A small network was shown many inputs. Here are its activations along a few directions, one row for each input.
Each table varies a few parts of the input and shows all the possible inputs, shuffled.
A made-up example of a description, with smaller parts first: one of 3 separate values, together with either a single point or one of 9 places around a ring or (one of 4 places along a line, together with one of 5 places around a ring).
Shared parts are said once, and a part with two or three values counts as separate values.

A family of inputs:
x1: [ 16  13 -50  -9  17 -22  13 -34   7  10 -16]
x2: [ 24  14 -48 -11  14 -20   8 -51 -10   1 -19]
x3: [-11  -4  31   8  13  -2  16  42 -19 -24  30]
x4: [-13 -21  34   9  18  10  32  39 -14 -25   9]
x5: [ 36   7 -29 -14   4 -57   2 -53  -5  25 -21]
x6: [  9  13 -51 -30  22 -27   7 -32   9  21 -10]
x7: [-16 -20  37  17 -29  57 -23  16  17  -3 -10]
x8: [-16 -18  37  28 -12  41  -9  26   1 -23  -4]
x9: [-17 -28  28   2  -1  25  14  38  -5 -10  -3]
x10: [ 19  26 -36 -19   5 -52   1 -45   7  35  -3]
x11: [ 11  31 -44 -23   7 -39   3 -36  14  25   0]
x12: [-14  -3  33  15 -34  45 -38  19  12  -2  11]
x13: [-15  -1  34  27 -18  29 -24  29  -4 -22  18]
x14: [-15 -11  25   1  -6  13  -2  41 -10  -9  18]
Describe the family of inputs behind these rows.
> either one of 6 places along a line or (one of 2 separate values, together with one of 4 places along a line)

A family of inputs:
x15: [-14  -6  21  26  -8  41 -13  19   4 -25   2]
x16: [ -4  14 -21 -19  32 -22  31   9  -9  -7  19]
x17: [ -7   9 -10 -12  -3  -3   1  -5  23  22  -1]
x18: [ 13   8 -25  12   2   2  -7 -36   6  -4 -20]
x19: [ -6  22 -25   1   0   7 -14 -12  17   3   6]
x20: [  5  10  10   3 -18  -8 -23  -6  -3   6   9]
x21: [ 13  -2 -19  -3  -3   0  -5 -32   0   6 -23]
x22: [  7  14   4  10 -19  -3 -26  -8  -3   0  11]
x23: [  5  11   7  -1  20 -36  21  11 -25 -12  26]
x24: [  4   0   7  -3  14 -42  18  18 -20  -1  18]
x25: [ -3  17 -25  -6  -7  10 -15  -9  11   7   5]
x26: [-12 -11  21  19 -15  43 -14  22  -2 -20   2]
x27: [-13 -14  25   8  24  11  33  40 -22 -34  16]
x28: [ 15  -1 -20  -8  34 -28  39 -15 -20 -14  -7]
x29: [ -5  12 -19 -13  -5   6 -13  -8  11  13   2]
x30: [  3   7  20   5 -15 -16  -9  -3   9  15   6]
x31: [ 14 -11 -21 -10  28 -34  35  -7 -16  -3 -16]
x32: [ -4   7 -18 -18  -4   3 -10  -6  13  17   2]
x33: [ -5   3 -22 -21  27 -28  28  17  -4   4  10]
x34: [ 14  -7 -18  -7  -2  -3  -3 -30   2  10 -24]
x35: [-14 -25  25   6  18   5  30  47 -17 -23   8]
x36: [ 14  -9 -12  -8   0  -7   2 -27   4  15 -26]
x37: [-16 -18  37  14 -11  30   2  26  10  -5  -3]
x38: [  4  19   4  18 -12  -6 -24 -10   2  -4  13]
x39: [  6   3  17  -2 -14 -15 -15  -2   1  16   7]
x40: [-13 -21  28   8 -13  36  -9  25   0 -10  -1]
x41: [-13 -23  34   7 -10  31  -4  28   2  -5  -3]
x42: [ 11  -4  -9  -1  -1  -8   8 -29  12  14 -26]
x43: [  6   5  11  -1 -17 -11 -20  -4  -2  10   9]
x44: [ -4   5 -12 -19  -2  -2  -5  -3  15  22   0]
x45: [ 15   3 -25   4  -5   5  -8 -33   0   0 -20]
x46: [-14 -16  27  12 -14  39 -11  23  -1 -14  -1]
Changing only one part turns x32 into x43. The same change can be made to x44. Which row results?
> x39
Describe the family of inputs behind these rows.
> one of 4 places along a line, together with either one of 2 separate values or one of 6 places along a line
Start at x42 and move only the place on the line of 6, one step at a time. The first step leads to x36. Which rows follow, in order?
> x34, x21, x45, x18

A family of inputs:
x47: [-9  5  5 -1  7 -1  9 15  1 -4 14]
x48: [-7 -2 -1  4 -1 21  0 -1 11 -3 -7]
x49: [-9  5  3 -4  0 -5 -2 19  3  4 15]
x50: [  1 -16  18   4  13  -7  20  16 -15 -13  -1]
x51: [  3   9  19  11 -11 -14 -14   6  -8  -2  18]
x52: [ -4 -12  -5   3   5  25   6   2  -2 -13 -13]
x53: [ -5   9  12  -7  -9  -7 -10  12   1   9  20]
x54: [ -6  -4   1  -2  13   3  15  18 -11 -14   8]
x55: [ -7  -3  -3   1  -8  17 -11   3  12   5  -6]
x56: [ -3   2   5  -2 -17  15 -19  -4  10  10  -1]
x57: [ 17  19 -36 -19  16 -47  13 -30  -4  16  -1]
x58: [ 21  10 -43 -14   9 -24   4 -46   6  17 -21]
x59: [  4 -23  11  10   2  15  14   0  -6 -11 -22]
x60: [  5   2  13  16 -19   8 -23 -10   1  -1  -3]
Describe the family of inputs behind these rows.
> one of 2 separate values, together with either a single point or one of 6 places along a line
List by row number the other rows that have the choice among 2 separate values in common with x49.
> x47, x50, x51, x53, x54, x57
Change only the choice among 2 separate values in x49. List by row number the other rows that result.
> x55
